cols: H V D N S K G E
[  1  11   0 -16   8  20  -3  11] = k353
[ 45   1   5  -1 -16   3  22   0] = k500
[ 49   3   8   2 -14   5  20  -6] = k140
[51 11 27  9 -9 16 17 -2] = k51
[ 41   4  14 -14  21   8   6   4] = k462
[ 41   4  14   6 -14   8  21   4] = k557
[ 49   1   9   0 -16   8  20  -3] = k387
start: [  6 -14   8  21] | k557, 3
start: [  1   9   0 -16   8  20  -3] | k387, 1
find: [  1  11   0 -16   8  20  -3  11] | k353

cols: X Y P W T B Q U F
[ 14  -1   1 -25 -12   0  45 -23   5] -> k957
[-36 -31  -9   5   2 -12  16   5   6] -> k951
[  3   2   1  -3   3   0 -13  -1   1] -> k590
[ 23  16  20 -26 -13  15  39 -31 -11] -> k230
[ -9 -31 -36   0   0 -36  37   3   9] -> k36
[-2 -6 -8 -1  4 -1 10 -4  0] -> k77
[  3   2   1  -3 -42  36  13 -12   1] -> k910
[ 17  36  40  -7 -10  32 -27 -13 -13] -> k228
[  3   2   4  -9  -9   0  16 -12  -1] -> k666
[-32 -40 -44  32  13 -42 -12  36  19] -> k673
col: [-36  -1] | B
find: [ 13 -42 -12  36] | k673
start: [ -9 -31 -36] | k36, 0
col: [-12   2] | T

cols: A C M R
[-41  23 -11  46]  k392
[-37  23 -10  42]  k486
[-44  24 -12  50]  k635
[-38  23 -10  44]  k238
[-43  23 -12  49]  k556
[-39  23 -11  45]  k96
[-45  23  49 -12]  k413
[-42  23 -11  47]  k258
start: [-45  23  49] | k413, 0
find: [ 23 -12  49] | k556
find: [-42  23] | k258
col: [ 42  50  44  49  45 -12] | R
col: [23 23 23 23 23] | C

cols: sas gaf bekiv bituf
[16 -4  4 11] : k430
[  5   0 -10  22] : k97
[-6 45 35 -6] : k249
[-4 11 13 -8] : k378
[14 -8 45 -6] : k550
[ 15 -24  -3  17] : k5
[ 6 -4 -9 23] : k781
[-1 11  5 -7] : k293
[ 33 -31  38  -4] : k7
find: [13 -8] | k378
start: [-8 45] | k550, 1

cols: Puba fabup gime dopot Dep lel
[  6  23  -4 -20  -3  -3] -> k776
[ 30 -14 -11 -13   7   9] -> k818
[ 30  -6   9 -13 -11   7] -> k862
[ -4 -22  30  40   0 -26] -> k948
col: [ -3   7 -11] | Dep
col: [-13  40] | dopot
find: [-11 -13   7   9] | k818
col: [-20 -13 -13] | dopot
find: [ 30 -14] | k818
find: [ -4 -20] | k776
find: [ 23  -4 -20  -3] | k776

cols: fel pul ragaz nitat
[ 8 44 -6  1] = k930
[-10  44   1  -6] = k856
[10 44  1 -2] = k873
[-9 10 43 24] = k926
find: [10 44  1 -2] | k873
start: [43 24] | k926, 2
find: [ 8 44 -6] | k930
start: [44  1 -6] | k856, 1
find: [-9 10 43] | k926
col: [-6  1  1] | ragaz

cols: Rakef doke fev Kasob rut Zotu lemeb
[ 32   5   5 -36 -25  32   2]  k369
[  3  11  37 -40 -10 -30  48]  k714
[ 22  15  17 -25 -36   2  32]  k509
[-16   1  54   1 -12 -49  39]  k133
[ -8   6  47 -21 -10 -42  46]  k541
[ 29  14  10 -55 -20  17  18]  k959
[ 32  10   6 -48 -23  30   2]  k456
find: [-36 -25] | k369
col: [  1 -21] | Kasob
col: [  2 -49 -42] | Zotu
find: [ 2 32] | k509
start: [  6 -48 -23  30   2] | k456, 2
find: [ 3 11] | k714

cols: Tegog fid Tud koza pomod
[ 30  10   7 -31   1] = k497
[-15   2  -2  23  27] = k118
[ 10  17  -6  -4 -17] = k793
[-35 -18 -10 -38 -48] = k791
col: [-15  10] | Tegog
col: [ 23  -4 -38] | koza
col: [ -6 -10] | Tud
start: [-35 -18] | k791, 0

cols: kigef popa rugig bir kobil fege mizu
[-41 -10 -29  16   6   1  30] -> k39
[ -8  16  14   9  25 -21  30] -> k592
[ -2 -42 -10 -29  16 -11 -53] -> k952
find: [-42 -10 -29  16] | k952
find: [ 9 25] | k592
find: [-8 16 14] | k592
find: [-41 -10 -29  16   6   1  30] | k39

